A small network was shown many inputs. Here are its activations along a few directions, one row for each input.
Each table varies a few parts of the input and shows all the possible inputs, shuffled.
Descriptions start from the smaller parts, as in this example, which fits no table here: values(3) and (point or ring(9) or (line(6) and ring(8))).
Shared parts are said once, and a part with two or three values counts as separate values.
In the rows, zero is written as 128.

Other details of the inputs shift rows strongly along three fixed directions, in all tables alike. That doesn't count.

A family of inputs:
x1: [126  90 131 181 164 150 139 127 106 175 107]
x2: [155 152 153 158 155  73 133 120 109 112  87]
x3: [107  80 122 199 235 120 143 151  54 128  83]
x4: [104 150 116 140 204 136 116 166  52 124 117]
x5: [ 92 205 100  80 163 113  95 111 114  92 125]
x6: [122 187 118 122 158  98  92 133 117  80 111]
x7: [154 124 120 136  79 131 134 130 151 157  97]
x8: [144 110 143 124  77 129 152 146 146 130  98]
x9: [159 125 133 149  94 116 143  98 147 147 111]
x10: [150 104 143 153  77 127 134 102 143 121 119]
x11: [107 147 127  74 106 162 104 131 168 113 171]
x12: [106 186  97  82 164  99  94 131 113  90 150]
x13: [148  74 136 186 154 172 137 144 103 158 136]
x14: [124 160 149 139 155  68 125 146 116  95  54]
x15: [133 167 108 108 167  82 103 144 121  99 116]
x16: [142 103 115 134  75 107 135 137 137 126  98]
x17: [136 124 148 164  89  86 184 136 155 131 144]
x18: [146 111 151 140  75 118 147 103 126 134 119]
x19: [109  77 106 135 150 177 137 125  80 149 176]
x20: [137 138 117  76 117 133 115 102 152 128 202]
x21: [140 124 119 109  97 120 127 101 142 129 168]
x22: [144 106 127 136  89 100 124 145 156 142 101]
x23: [147 105 133 138  79 138 138 142 162 117  98]
x24: [152 104 146 148  96 124 144 108 156 108 111]
x25: [142 120 130 135  86 126 126 133 166 165  95]
x26: [111 153 108  62 108 165 125 121 162 126 160]
x27: [102 171 120  94 180  86  94 100 124  96 160]
x28: [124 132 135 102 111 139 134  90 165 140 145]
x29: [104  76 131 138 169 205 158 142  75 156 171]
x30: [ 98 164 121  86  94 128 152 160 161 125 206]
x31: [123 129 156  99 103 131 137 104 148 129 155]
x32: [ 82 110 103  94 166 221 124 152 115 172 176]
x33: [122 138 130  95  79 138 127 132 129 128 140]
x34: [147 143 128 108 112 137 125  95 158 150 156]
x35: [119  69 136 180 152 171 142 185  81 185 107]
x36: [109 123 118  95 158 197 120 168  95 164 190]
x37: [127  75 123 168 151 176 165 127 105 161 117]
x38: [132 153 160 159 158  62 123 114 112 111  81]
x39: [149 111 153 158  96 113 122 109 160 132 118]
x40: [132 120 140 194 190 110 143 138  55 130  89]
x41: [145 111 141 147  82 127 116 143 165 139 105]
x42: [129 188 112 111 173 101 103 133 128 115 102]
x43: [125 145 125 141 161  56 119 144 125  88  55]
x44: [147 112 131 144  81 126 146  92 142 144 109]
x45: [119 126 117  69 113 139 129  96 151 107 189]
x46: [ 91  96  92  84 157 201 130 160 105 138 190]
x47: [166 120 134 147  91 123 122 148 160 132 103]
x48: [128 173 131 139 164  97 103 101 111  84 127]
x49: [ 97 180 136  97 179 115  95  97 132  74 154]
x50: [144 109 129 145  67 133 126 135 146 124 101]
Each input here is: values(2) and (point or (values(4) and ring(6))).
Question: The inputs of x47 and x13 match in every part but the values(2) part. If x50 is changed in the same way as x47 into x13, which row does it become?
Answer: x10
Question: The inputs of x26 and x37 match in every part but the values(2) part. If x8 is changed in the same way as x26 into x37, which row does it become?
Answer: x29
Question: Change only the values(4) part in x41. List by row number the other rows that result.
Answer: x22, x25, x35
Question: Change only the ring(6) part in x16. List by row number the other rows that result.
Answer: x12, x15, x22, x43, x46
